These are the activations of a small neural network, seen along a few directions. Each row is one input.
Each table varies a few parts of the input and shows all the possible inputs, shuffled.
Descriptions start from the smaller parts, as in this example, which fits no table here: ring(5) and (point or line(11) or (values(3) and line(4))).
Shared parts are said once, and a part with two or three values counts as separate values.
In the rows, 128 means zero.

A family of inputs:
r1: [100 182  88 126 105 121  85 128 126 189 126 199 134 152]
r2: [145 132  52 101  88 108  65 138 171 171  84 153 145 148]
r3: [141 119 225 143 182 182 105 189 138 105 216 160 103  60]
r4: [156  92 136 111 142 128 116 185 111  48 150 106  96  92]
r5: [128 102 103 178 129  76 113  86 127 193  68  69 152 173]
r6: [180  99  77 119 121 143 146 151  86  43 134 104  64 132]
r7: [179 169 123 119 159 167 165 127  57  62 150 148  66 141]
r8: [119 176 122 158  80 125  69 103  94 186 102 150 143 185]
r9: [168 102 113 111 135 129 128 170 100  44 136 106  75 115]
r10: [148 208 224 162  75  98 197   7 166 120 150 119 131  71]
r11: [141 146  87 163  94  96  53 133 136 165  43 113 158 163]
r12: [ 98 139 145 167 133  95 117  47  71 206 101 121 154 177]
r13: [ 76 146  88  77 127 141 127 116 149 187 104 199 135 147]
r14: [158 135 189 110 167 175 130 166  82  91 187 147 113  80]
r15: [ 57 136 121 139 150 103 159  75 114 195 151  97 165 186]
r16: [ 37 112 105 113 134 144 182 108 161 177 141 150 181 171]
r17: [176 153 150 116 160 150 154 148  63  73 173 155  95 118]
r18: [ 67  75  76 109 131 134 174 131 198 150  81 110 197 162]
r19: [108 103  49  86 116 126 109 143 204 166  78 163 157 136]
r20: [162 138 165 126 153 185 138 160  77  90 195 144 112  90]
r21: [139  67 190 120 152 142  81 211 161  69 176 113  98  58]
r22: [149  85 161 114 145 130 104 194 128  48 154 112  98  77]
r23: [160 163 201 153  51  81 193  55 201 119  90  68 113  76]
r24: [ 81  92  85 149 142  94 161 101 150 172  81  67 185 160]
The inputs of r4 and r20 match in every part but one. If r19 is changed in the same way as r4 into r20, which row does it become?
Answer: r13
What do these inputs look like to the network?
Answer: values(2) and (point or line(5) or ring(6))
Change only the values(2) part in r7. List by row number the other rows that result.
Answer: r6
Change only the values(2) part in r2. List by row number the other rows that result.
Answer: r1

A family of inputs:
r25: [177 125 142 124 143 151 137 162 106  53 156 126  99  96]
r26: [148 132 200 155 114 124 189  97 171  78 169  84 104  67]
r27: [167 132 173 126 134 141 154 151 121  72 155 119 114  78]
r28: [ 97 123  90 130 130  98 130 106 150 163  52 105 164 150]
r29: [ 92 110 116 133  96  99 123  97 154 178  67 110 182 136]
r30: [137 247 151 169 121 142 143  10  50 222 151 182 137 204]
r31: [ 89 120  89 113 130 118 113 134 160 156  80 143 143 171]
r32: [107 101  63  97 137 131 105 161 133 176 118 152 162 172]
r33: [143 126 182 128 131 140 161 126 132  82 161 121 106  56]
r34: [ 75 102  50 102 152 136  94 170 129 166 134 156 153 181]
r35: [ 95 126 100 167  61  70 143  51 195 168  53  70 139 133]
r36: [176 116 161 111 151 153  88 196 100  79 188 149  80 105]
r37: [162 105 147 110 165 160  82 204  65  70 180 147  81 116]
What do these inputs look like to the network?
Answer: point or (values(2) and line(6))
Change only the line(6) part in r35. List by row number the other rows that result.
Answer: r28, r29, r31, r32, r34

A family of inputs:
r38: [123 172 158 157 121 115 164  62 126 153 123 112 136 125]
r39: [141 166 190 157 112 117 149  89 114 105 152 109 105  93]
r40: [159  82 129  95 174 173 101 227 105  62 184 150  97  98]
r41: [ 41 106  17 112 117  96  92 123 168 226  58 137 193 209]
r42: [104 101  42 105 129 119  90 146 134 182  69 146 159 195]
r43: [101 105  68 114 140 132  95 168 127 143 117 140 149 171]
r44: [167 153 215 150 130 137 163 113 116  63 171 107  89  63]
r45: [139  89 106  99 156 157  90 199 113 108 148 154 119 138]
r46: [188 151 221 138 123 145 171 123 109  37 189 118  68  49]
r47: [119 168 143 156  99 101 163  39 137 183  90 111 151 146]
r48: [181  79 135  94 157 172 104 235 106  29 190 147  80  88]
r49: [ 73 164 112 159  78  73 156  11 182 243  46 104 190 161]
What do these inputs look like to the network?
Answer: values(2) and line(6)
The inputs of r39 and r45 match in every part but the values(2) part. If r44 is changed in the same way as r39 into r45, which row does it become?
Answer: r40
Change only the values(2) part in r38. List by row number the other rows that result.
Answer: r43

A family of inputs:
r50: [ 95 111 106 119 131 132 134 129 127 141 122 131 148 168]
r51: [ 97 142  98 125 132 123 109 125 108 163 115 151 139 162]
r52: [157  90 146 110 146 157  91 209 137  83 159 149 118  76]
r53: [156  92 132 108 144 158  88 201 135  78 153 135 103  80]
r54: [126 151 138 141  88 118 123 100 158 151 111 129 140 120]
r55: [111 131 147 135 119 112 149 113 179 137 111 125 148 111]
r56: [112 129 141 135 119 106 142 102 171 131 109 113 136 118]
r57: [176  92 117 110 135 146 110 199 118  67 147 134  84 101]
r58: [129 149 108 152 120 113 105 105 114 166 111 130 127 167]
r59: [158 136 219 128 158 168 143 151 101  79 209 135  92  61]
r60: [196 146 173 131 155 166 164 137  77  41 185 125  75  93]
r61: [119 107  95 116 144 127 133 123 110 152 118 116 147 168]
r62: [ 99 117 118 127 140 126 159 115 164 160 132 130 153 114]
r63: [112 126 137 137 112 104 141 110 150 120  96 101 136 121]
r64: [118 155 114 133 111 108 108 108 121 158 116 141 139 152]
r65: [163  98 125 106 134 148  99 206 125  63 148 135  96 100]
r66: [185  97 108 104 135 142 113 199 115  65 146 129  93 101]
r67: [ 95 121 121 125 137 125 151 117 161 140 121 111 144 128]
r68: [132 135 126 139  92  93 114  91 123 139 101 117 127 132]
r69: [159 144 209 133 153 170 146 149  97  62 204 127  85  75]
r70: [ 97 118 111 133 126 126 152 121 142 138 119 102 145 132]
r71: [114 162 121 132 115 121 104 111 141 151 117 146 147 155]
r72: [123 163 123 130 122 127 112 108 150 179 122 157 142 144]
r73: [176 141 182 127 153 159 158 136  77  46 186 126  56  89]
r74: [102 144 109 112 140 135 115 123 132 175 117 173 150 143]
r75: [131 150 140 132  98 111 127  96 165 166 120 145 141 114]
r76: [139 115 128 144 121 103 141  98 139 129  93  89 134 124]
r77: [108 139 102 122 133 119 108 130  99 155 101 137 136 171]
r78: [108 103 106 109 136 124 136 127 115 150 112 122 135 163]
r79: [120 143 128 138  84 102 121  96 132 145 108 122 133 121]
r80: [129 139  98 131 141 129 110 129  95 167  99 130 143 169]
r81: [107 108 104 135 136 113 149 111 134 141 122  99 134 145]
r82: [143 134 119 154  93 101 120  88 122 146 108 111 136 132]
r83: [125 117 137 144 110 103 143 109 144 119  90  95 132 128]
r84: [ 97 149 108 117 134 135 112 126 128 161 114 156 147 154]
r85: [116 115 103 137 132 113 150 116 128 127 121  93 155 145]
r86: [ 93 114 110 118 134 144 137 127 142 147 125 140 155 155]
r87: [138 148 109 148 116 113 109 107 108 161 109 126 141 161]
r88: [157 140 190 134 141 154 151 149  87  49 198 130  77  85]
r89: [103 109 112 114 148 147 143 121 150 174 127 155 151 141]
The inputs of r57 and r65 match in every part but one. If r78 is changed in the same way as r57 into r65, which row does it become?
Answer: r50
The inputs of r59 and r88 match in every part but one. If r62 is changed in the same way as r59 into r88, which row does it become?
Answer: r70
What do these inputs look like to the network?
Answer: line(5) and (values(2) or ring(6))
Change only the values(2) part in r59. List by row number the other rows that result.
Answer: r52
List by row number the other rows that have the line(5) part in common with r87.
Answer: r60, r61, r66, r76, r80, r82, r85

A family of inputs:
r90: [127 110 119 103 155 148 102 197 145 112 147 164 122 107]
r91: [ 66 119  40 143 113  98 136  73 157 207  45  89 194 201]
r92: [ 95 148 155 123 157 146 142  96  88 159 174 159 121 149]
r93: [152 152 165 144  93 112 125 119 164  97 122 111 116  82]
r94: [100 122 173 128 126 123 181 103 160 108 150 111 124  92]
r95: [112 160 172 134 143 143 173  88 123 135 150 137 130 120]
r96: [124 172 170 135 126 146 147  94 147 147 149 162 129 105]
r97: [ 40 106  57 122 122 104 135  82 178 238  67 115 203 183]
r98: [122  82 101  95 172 155 135 192 131 102 153 140 116 128]
r99: [163 108 129 124 101 114 106 163 164  79 119 117  96  75]
r100: [135 170 157 149 130 124 185  73  98 117 134 113 107 129]
r101: [ 60 126  79 114 103  95 111  95 193 243  60 142 203 175]
r102: [125  92 146 110 126 126 126 170 180 103 141 133 117  69]
r103: [108  98 112 103 164 171 121 165  96 131 175 164 138 157]
r104: [154 144  97 117 120 143  78 172  92 124 144 178 108 141]
r105: [150 180 148 148 126 121 118  88  57 133 139 132  97 149]
r106: [153 171 160 142 123 142  88 115  93 150 150 154 128 132]
r107: [134 105 108 120 158 157 129 158  76 111 159 130 127 168]
r108: [150  67 119 112 136 132 153 153 141  64 123  87 113  98]
r109: [142  94  96 107 158 137 140 176 102  75 132 113 102 139]
r110: [ 97 125  58 162  93  72 108  75 155 210  30  92 179 197]
r111: [156 182 177 154 104 133 118  93 125 128 124 136 120 103]
r112: [129 121 165 142 123 112 178 103 137  84 128  78 125 102]
r113: [128 150 145 136 148 142 149  94  70 138 163 125 119 161]
r114: [169 105 113 126 144 127 101 183  99  79 118 106 105 127]
r115: [124  67 128  99 145 142 149 163 165  85 140 113 124  88]
r116: [164 136 149 153 101 102 151 107 134  84 120  87 109  97]
r117: [155 131 106 126 128 141  93 155  65 101 138 135 109 160]
r118: [111 171 169 128 143 139 116 111 102 167 168 177 125 129]
r119: [109 137 182 129 110 121 148 115 178 120 144 130 131  76]
r120: [167 166 172 164 108 125 145  83  97 117 126 102 116 117]
r121: [175  84 127 129 118 113 125 158 139  71 117  84 103  89]
r122: [124 127 113 111 156 162  97 184 117 141 169 186 135 141]
r123: [ 91 134  77 137  78  73  86  85 177 226  32 130 180 183]
r124: [171 115  93 112 134 138  83 198 135  94 130 149 108 111]
The inputs of r97 and r110 match in every part but one. If r103 is changed in the same way as r97 into r110, which row does it become?
Answer: r117
What do these inputs look like to the network?
Answer: ring(5) and (point or ring(6))
